These are the activations of a small neural network, seen along a few directions. Each row is one input.
Each table varies a few parts of the input and shows all the possible inputs, shuffled.
A made-up example of a description, with smaller parts first: one of 6 places along a line, together with either a single point or one of 11 places around a ring or (one of 2 separate values, together with one of 8 places around a ring).
Shared parts are said once, and a part with two or three values counts as separate values.
In the rows, zero is written as 128.

Other details of the inputs vary at random and push rows far along three fixed directions, the same in every table; ignore that.
These rows show it; all are for the same input, with only those details redrawn:
[ 37 181 203  84 133 145 147  15 244  24 107 104  45  31]
[127 115 144 127 133 121 138 130 110 137 124 118 155 111]
[126 116 145 127 135 121 140 130 112 136 125 120 152 111]
[140 126 121 158 157 132 172 135  92 118 150 135  99 145]
[125 117 146 128 135 121 141 128 113 135 124 120 151 110]
[111 120 108 112  77 134 103 124 139 123 121  80 138 109]
[139 127 122 157 157 132 172 133  94 116 150 136  98 143]
[128 115 143 128 132 120 138 132 109 139 125 117 156 112]

Rows:
x1: [126 111 133 138 142 116 121 125 120 155 111 134 148 113]
x2: [142 127 118 166 168 144 142 130 104 130 157 154 101 155]
x3: [121 132  88 150 101 156 122 129 129 129 149 112  72 142]
x4: [142 132 112 167 172 127 141 129 104 126 149 152 101 155]
x5: [126 121 147 117 137 132 125 141 130 154 117 145 138 111]
x6: [113 123  97 108  92 132  88 129 158 133 101 106 125 115]
x7: [144 135 121 148 163 141 148 145 113 138 157 159 100 167]
x8: [134 115 141 128 147 133 105 131 127 141 128 145 149 116]
x9: [129 129 136 121 143 109 116 133 130 127 110 152 155 125]
x10: [136 121 137 109 136 118 149 128 124 141 122 127 152 119]
x11: [131 121 146 122 138 119 131 131 122 132 136 122 165 132]
x12: [142 141  95 149  92 146 137 122 127 121 126  96  79 163]
x13: [111 129 116  98  88 137  88 131 160 124 127  92 137 133]
x14: [121 118 158 124 127 124 134 128 124 157 124 135 140 126]
x15: [146 136 154 122 134 121 126 130 123 140 111 127 157 141]
x16: [125 125 138 138 139 108 116 121 121 133 118 141 158 121]
x17: [131 131 119 116  71 136  94 123 140 126  99  85 127 113]
x18: [125 125 151 133 140 131 110 129 123 149 137 135 150 118]
x19: [123 120 154 113 128 125 133 137 125 156 118 139 142 128]
x20: [128 129 140 132 131 107 129 127 131 133 125 139 167 131]
x21: [117 130 106  96  87 134  95 130 152 117 128  88 148 133]
x22: [128 127 103 102  84 131  88 124 142 110 133  89 144 111]
x23: [131 111 136 121 141 134 122 139 127 154 112 145 144 117]
x24: [138 122 141 117 138 117 133 122 122 136 140 122 165 127]
x25: [130 129 142 124 132 116 135 122 127 130 132 134 167 125]
x26: [119 127 100 109  71 130 103 126 142 115 115  98 140 103]
x27: [116 129 114  99  90 138  81 139 153 119 126  95 135 126]
x28: [151 144 112 143 158 128 161 142 103 106 150 159 111 154]
x29: [130 107 141 129 140 132 120 132 125 150 115 144 141 106]
x30: [144 146  94 137  96 148 131 133 126 109 119 106  72 154]
x31: [129 131 141 129 134 118 130 121 116 124 135 133 164 114]
x32: [141 139 130 143 158 135 151 141 108 129 156 157  97 171]
x33: [113 134 119  98  84 140  78 133 151 124 127 106 129 127]
x34: [133 140  72 131  95 142 139 139 126 103 137 119  86 146]
x35: [147 121 109 161 166 126 150 139 104 131 133 157  89 143]
x36: [122 131  76 149  97 132 133 121 137 116 129 119  80 157]
x37: [129 113 142 129 144 132 114 124 134 153 131 140 156 132]
x38: [123 112 152 124 133 122 137 133 127 151 124 124 147 124]
x39: [122 138  77 154  94 133 135 128 125 107 139 113  84 143]
x40: [139 118 118 160 161 143 163 129 113 143 145 154  92 156]
x41: [123 131  72 155  98 132 126 125 124 113 131 117  81 148]
x42: [128 140  74 131  95 141 146 129 134 107 138 116  88 153]
x43: [126 118 157 123 129 125 124 137 117 144 121 141 134 110]
x44: [125 133 104  92  88 133  93 124 151 110 128  93 141 115]
x45: [141 131 129 142 154 137 159 148 100 132 143 160  83 153]
x46: [117 120 108 106  80 134 100 132 142 117 118  87 134 106]
x47: [126 121 155 124 142 123 124 131 130 140 137 127 153 134]
x48: [127 122 133 122 136 110 131 135 126 137 100 151 146 117]
x49: [111 120  95 108  89 129  92 124 162 142 102 102 130 124]
x50: [129 119 142 112 136 120 145 136 125 140 118 126 154 123]
x51: [142 126 122 145 158 133 169 148 106 134 145 145  93 162]
x52: [131 145 121 106  83 137  86 124 150 114 107  92 132 128]
x53: [126 128 137 122 143 108 124 128 134 134 113 150 156 134]
x54: [131 120 141 119 150 134 110 134 133 141 123 148 150 123]
x55: [134 131  78 141  99 142 139 123 119 110 151  97  84 139]
x56: [127 133  80 135 115 157 112 128 146 118 148 123  84 165]
x57: [138 129 159 138 129 122 136 119 112 142 106 118 143 116]
x58: [ 73 205 209 120 213 130 199  36 216   8 129 186  15  76]
x59: [129 117 149 127 135 130 122 138 124 153 121 141 138 105]
x60: [140 131  77 133 101 142 135 130 122 103 147 104  81 135]
x61: [136 127 142 111 143 122 124 143 119 124 129 130 160 126]
x62: [143 124 127 152 159 134 161 146 100 122 147 146  86 142]
x63: [134 116 141 119 131 117 148 121 122 144 126 121 155 116]
x64: [126 120 153 129 142 124 117 134 117 138 138 124 154 123]
x65: [132 120 152 121 143 123 113 141 121 130 135 132 149 118]
x66: [144 134 159 132 132 121 127 121 121 140 117 122 156 139]
x67: [128 109 136 120 140 133 128 133 131 161 113 142 148 126]
x68: [131 126 137 132 141 109 113 129 122 125 116 149 153 119]
x69: [122 123  80 152 107 158 120 123 130 125 142 114  74 144]
x70: [138 129 137 123 133 117 124 132 116 121 130 138 164 113]
x71: [126 144  78 153 100 133 120 129 127  99 152 115  95 154]
x72: [120 120 158 129 128 126 128 128 113 152 126 133 139 115]
x73: [128 121 139 125 126 116 150 123 123 139 121 133 158 118]
x74: [125 126 138 122 130 108 146 133 132 139 109 143 152 122]
x75: [125 135  76 149  91 131 141 130 134 113 138 115  87 156]
x76: [133 135  75 146 119 141 101 129 136 106 142 121  79 150]
x77: [145 135 133 152 156 136 140 144  97 120 159 157  93 156]
x78: [131 125 151 126 142 131 107 136 126 141 134 143 145 114]
x79: [132 127 146 117 143 132 110 143 130 147 130 145 149 124]
x80: [139 136 135 153 156 135 152 134 106 130 162 152  97 170]
x81: [109 121 109 114  79 135 105 122 140 122 121  81 137 109]
x82: [108 118 101 118  87 129  94 114 162 141 107  98 128 121]
x83: [127 123 150 127 138 130 116 129 133 155 137 137 153 131]
x84: [128 122 137 130 125 117 142 125 111 137 121 130 160 108]
x85: [125 125 139 132 137 107 122 121 133 137 118 143 160 132]
x86: [153 137 114 137 163 128 167 133 107 116 159 144 109 161]
x87: [136 124 142 121 139 118 128 122 113 129 140 120 163 115]
x88: [123 130  88 145 100 154 128 129 139 134 148 113  74 153]
x89: [126 115 147 121 134 119 146 128 123 140 123 121 154 121]
x90: [130 122 145 111 140 122 141 139 121 129 116 131 147 114]
x91: [135 124 147 119 142 121 122 136 118 119 132 127 157 115]
x92: [ 51 181 229  94 191 118 182  20 236  45  87 172  54  46]
x93: [129 118 136 133 135 108 128 131 120 135 104 148 144 110]
x94: [143 134 122 156 163 131 157 135  94 109 163 137 109 154]
x95: [142 132 155 123 129 122 143 128 122 146 100 126 145 131]
x96: [114 128 103 117  74 123 100 129 149 117 110 105 132 104]
x97: [128 124 136 121 153 116 115 127 138 145 115 143 153 132]
x98: [143 128 125 143 160 135 163 151 103 125 143 148  89 152]
x99: [111 140 104 106  81 122  96 124 163 115 117 105 146 129]
x100: [124 121 148 118 137 131 133 135 134 161 120 142 140 121]
x101: [106 131 123 114  78 139  77 121 143 129 134  95 134 123]
x102: [131 125 135 120 155 117 108 133 134 138 114 147 150 124]
x103: [157 146 136 166 156 133 153 125  93 116 144 136 100 160]
x104: [133 131 141 130 136 109 122 134 124 120 124 145 157 114]
x105: [139 122 139 107 137 119 143 133 120 134 119 129 149 108]
x106: [148 136 159 130 136 123 118 128 116 128 115 128 148 122]
x107: [134 133 136 114 133 116 134 130 126 130 127 138 168 130]
x108: [127 134  76 148 117 139 111 121 144 117 145 117  86 165]
x109: [128 127 136 122 131 110 139 139 126 132 108 147 150 114]
x110: [123 112 150 129 134 123 129 136 114 148 126 122 147 114]
The inputs of x71 and x104 match in every part but one. If x103 is changed in the same way as x71 into x104, which row does it become? -> x106
The inputs of x88 and x3 match in every part but one. If x14 is changed in the same way as x88 into x3, which row does it become? -> x72
The inputs of x51 and x98 match in every part but one. If x107 is changed in the same way as x51 into x98, which row does it become? -> x28
What do these inputs look like to the network? -> one of 2 separate values, together with one of 5 places around a ring, together with either a single point or one of 10 places around a ring
Which other rows does x19 become when the place on the ring of 10 takes its other values? List them by row number. -> x10, x42, x49, x50, x51, x67, x74, x92, x100
Which other rows does x67 become when the place on the ring of 5 takes its other values? List them by row number. -> x23, x29, x40, x69
Which other rows agree with x47 in the place on the ring of 5 and the choice among 2 separate values? List them by row number. -> x11, x20, x24, x25, x37, x66, x80, x83, x85, x108
Which other rows does x58 become when the place on the ring of 10 takes its other values? List them by row number. -> x9, x27, x28, x33, x44, x54, x61, x79, x102
Which other rows agree with x26 in the place on the ring of 5 and the choice among 2 separate values? List them by row number. -> x17, x29, x35, x43, x46, x59, x60, x62, x93, x96
A walk changes only the place on the ring of 5. It starts at x95 and steps to x12. List the rest of the walk in order. -> x57, x17, x30

Rows:
x111: [114 143 104 126 143 138 120 115 161 110 117 157  77 133]
x112: [114 148 123 121 136 134 133 113 158  94 145 134  95 154]
x113: [171  80 160 185 194 107 179 179  16 215 136 180 184 152]
x114: [122  91  35 125  23 140  75 170 111 169 129  72 125 140]
x115: [128 152 122 147 118 127 139  96 123  73 142 118 101 118]
x116: [141  95  97  92  44  96  59 161 105 160 104  82 246  93]
x117: [127 144 106 129 129 128 147 117 130  80 137 111  95 111]
x118: [135 156 125 136 124 126 146 108 135  89 132 103  97 139]
x119: [135  93  31 139  30 141  58 178 120 167 119  82 127 141]
x120: [195 100  75 189 181 121 203 192  20 155 169 159  98 188]
x121: [115 146 129 134 135 130 125 106 152 100 153 123  95 152]
x122: [110 115 183 108 148 114 124 126 154 151  79 162 162  76]
x123: [116 136 106 133 148 140 115 112 159 105 149 145  88 126]
x124: [135  87 116  97  38 120  78 149 121 209  96  57 231 117]
x125: [114 153 110 123 128 131 146 123 145  82 144 135 102 130]
x126: [197 104  74 177 179 124 206 196  29 152 160 163 101 202]
x127: [102 120 197 101 140 113 145 113 144 162  86 145 162  93]
x128: [105 114 177 100 159 102 113 118 146 131 124 146 186  80]
x129: [115 129 181 102 159 111 108 110 157 156  81 164 173 106]
x130: [112 140 112 116 137 134 131 122 155  90 149 138  94 138]
x131: [195  94 156 156 201  97 198 188  31 194 122 173 189 172]
x132: [118 139 126 124 120 147 171 107 150 118 128 116  83 136]
x133: [122 139 134 112 136 160 113 134 137 103 164 126  77 121]
x134: [180 103 152 183 202  98 168 180  21 176 160 181 212 161]
x135: [150 113  26 108  30 133  76 178 112 131 125  58 156 156]
x136: [114 126 125 145 119 151 158  99 132 118 142 104  85 117]
x137: [138  97 111 102  66 117  29 154 139 198 106  91 240 137]
x138: [117 163 126 140 124 127 139 105 146  90 147 121 102 144]
x139: [111 108 179  92 141 119 159 116 146 155  99 134 174  75]
x140: [120 125 200  74 158 136 110 138 144 140 122 145 173  87]
x141: [141 108  49 146  26 142  56 166 126 172 115  74 127 169]
x142: [137 106  24 111  49 147  47 170 143 152 136  90 147 170]
x143: [120 129 190 118 152 107 130 102 127 115 104 118 188  74]
x144: [108 136 124 144 137 139 119 105 141  91 159 123  95 135]
x145: [114 128 188  99 165 113 111 108 169 145 102 160 180 109]
x146: [133 160 119 125 114 120 151 108 138  77 128 128 100 141]
x147: [194 121  82 206 192 124 161 175  46 175 158 187  97 227]
x148: [111 104 178 104 143 116 154 112 135 156 108 128 173  63]
x149: [104 132 117 123 122 141 155 121 144 119 124 135  72 122]
x150: [117 124 211 102 159 139  98 119 130 140 130 131 172  86]
x151: [123 125 199 106 145 106 144 102 137 143  92 117 173  88]
x152: [121 134 125 144 127 141 151 101 127  98 130 103  84 115]
x153: [118 162 118 128 124 130 146 116 147  86 138 131 103 147]
x154: [127 153 111 119 116 122 149 114 138  73 134 133  98 121]
x155: [125 154 143 107 133 161 123 127 149 105 151 127  81 149]
x156: [110 121 181 125 162 116  96  99 143 151  94 153 174  85]
x157: [114 131 126 163 127 145 125 110 141 116 120 132  73 120]
x158: [126 156 153 120 134 159 116 118 145 109 158 118  78 145]
x159: [117 141 128 141 124 139 138 120 158 118 109 143  69 139]
x160: [114 149 105 133 127 129 139 119 138  85 153 128 103 118]
x161: [112 138 102 136 143 136 115 110 151 112 127 150  76 120]
x162: [115 138 117 149 145 146 108 100 154 104 148 135  92 137]
x163: [128 145 199 110 138  93 135  93 137 117 104 135 187  87]
x164: [110 139 134 143 118 138 149 106 140 128 128 122  70 137]
x165: [133 156 120 124 128 128 154 115 139  82 124 114  98 142]
The inputs of x152 and x120 match in every part but one. If x144 is changed in the same way as x152 into x120, which row does it become? -> x128
The inputs of x133 and x158 match in every part but one. If x148 is changed in the same way as x133 into x158, which row does it become? -> x124
What do these inputs look like to the network? -> one of 5 places around a ring, together with either a single point or one of 10 places around a ring
Which other rows does x137 become when the place on the ring of 10 takes its other values? List them by row number. -> x118, x121, x124, x138, x141, x147, x151, x163, x164
Which other rows agree with x129 in the place on the ring of 5? List them by row number. -> x112, x127, x131, x132, x145, x146, x153, x155, x159, x165
A walk changes only the place on the ring of 10. It starts at x135 and steps to x126. List the rest of the walk in order. -> x139, x149, x122, x111, x142, x130, x125, x154

Rows:
x166: [180 114 114 143 184 101 176 169  76 147 141 154 155 177]
x167: [114 131  73 116  77 131 129 126 144 134 120 109 115 115]
x168: [ 71 129 201  97 137 100  92  86 197 144  72 157 165  88]
x169: [151 139 177 143 194  99 109 150 110 150 114 198 174 149]
x170: [144 105  86 130  82 131  60 153 131 180  82 119 139 148]
x171: [158 164 159 146 183 131 185 145 101  88 157 159  94 169]
x172: [117 109 126 123 130 112 109 124 136 119 100 107 191  89]
x173: [106 107 112 139  86 118 112 125 124 127 139  93 116 120]
x174: [111 141 195  71 133 101 119  88 183 112 104 139 194  76]
x175: [126 149 120 134 117 152 177 113 150 112 134 113  73 144]
x176: [103 134 174  74 143 104 117  87 165 111 109 147 195  59]
x177: [ 88 135 216  73 155 134  70 117 177 133 120 147 168  68]
x178: [144 108 178 129 174  82 182 157  91 163 116 181 182 137]
x179: [130 141 114 120  85 147 103 102 130 114 151  86 137 138]
x180: [106 151 140 128 169 173 128  94 170  89 177 162  46 132]
x181: [128 119  86 108  90 131 121 134 125 126 102 113 108 106]
x182: [121 132 113 150 146 131 138 104 135  84 157  97  74 125]
x183: [ 97 141 221  96 137 102  94  97 156 105 117 119 180  44]
x184: [ 84 111 212 118 167  89 151 104 137 129  87 166 198  53]
x185: [164  85  96 149  86 124 100 168  72 176 121  89 150 124]
x186: [136 142 108 119 114 135 158 120 144 103 110 122  60 134]
x187: [163  92 122 156 206 144 136 180  78 179 167 163 135 174]
x188: [128 121 107 130  89 134  92 112 129 112 158  93 136 116]
x189: [128 121 145  91 119 123 118 132 145 132 108  83 183 125]
x190: [122 135 112 131  74 147 125 117 124 156 131  82 127 131]
x191: [113 158 118 148 184 135 132  87 179  86 129 153  46 158]
x192: [176 129 110 149 179 103 158 184  48 135 159 178 151 160]
x193: [136 152  95 104  76 122  96 152 140 101 133 106 133 148]
x194: [123 133 108 113  95 141 104 113 131 120 134  62 131 137]
x195: [144 126  63 168 112 138 112 147 125 171 127 145  94 190]
x196: [143 108 155 169 177 105 179 141  87 163 111 173 179 101]
x197: [123 145  97 153 132 143 142  98 136  68 154 139  93 126]
x198: [111 143 126 129 114 141 170 120 144  96 134 113  74 159]
x199: [189 108 139 153 164 132 189 175  58 163 119 149 132 169]
x200: [123 141  75 126 149 128 152 114 134  80 145 124  76 137]
x201: [133 100  88 145  61 126  99 143 111 170 134  78 148 120]
x202: [ 89 108 110 113  94 158  84 143 152 153 144 117 101 136]
x203: [138 139 107 106  78 149 115 125 145 108 142  92 142 154]
x204: [133  81  66 122  50 161  50 187 125 220 132  91 169 148]
x205: [117 146 131 158 158 142 178  92 137  74 112 149  46  93]
x206: [153 127 169 156 191  97 149 155  74 123 128 184 195 111]
x207: [117 165 127 137 140 134 195  91 172  88 130 147  44 132]
x208: [123 157 156 139 147 151 177  82 130  92 126 123  40 117]
x209: [147 119  75 134  87 130  51 141 137 159 127 129 166 175]
x210: [125 158 129 118  88 139  95 129 122 107 145  86 129 137]
x211: [168  89 133 157 178 155 140 182  68 192 140 174 109 154]
x212: [101 145 136 138 113 139 157  99 124 104 143 111  75 142]
x213: [100 111 124  96  98 101 120 135 131 144 105 125 175  98]
What do these inputs look like to the network? -> one of 6 places along a line, together with either one of 2 separate values or one of 6 places around a ring
The inputs of x201 and x188 match in every part but the place on the line of 6. If x175 is changed in the same way as x201 into x188, which row does it become? -> x203
Which other rows does x211 become when the choice among 2 separate values takes its other values? List them by row number. -> x170
Which other rows agree with x169 in the place on the line of 6? List them by row number. -> x171, x177, x183, x192, x193, x206, x210
Which other rows does x180 become when the choice among 2 separate values takes its other values? List them by row number. -> x209
Which other rows does x181 become when the place on the line of 6 takes its other values? List them by row number. -> x167, x176, x192, x200, x213
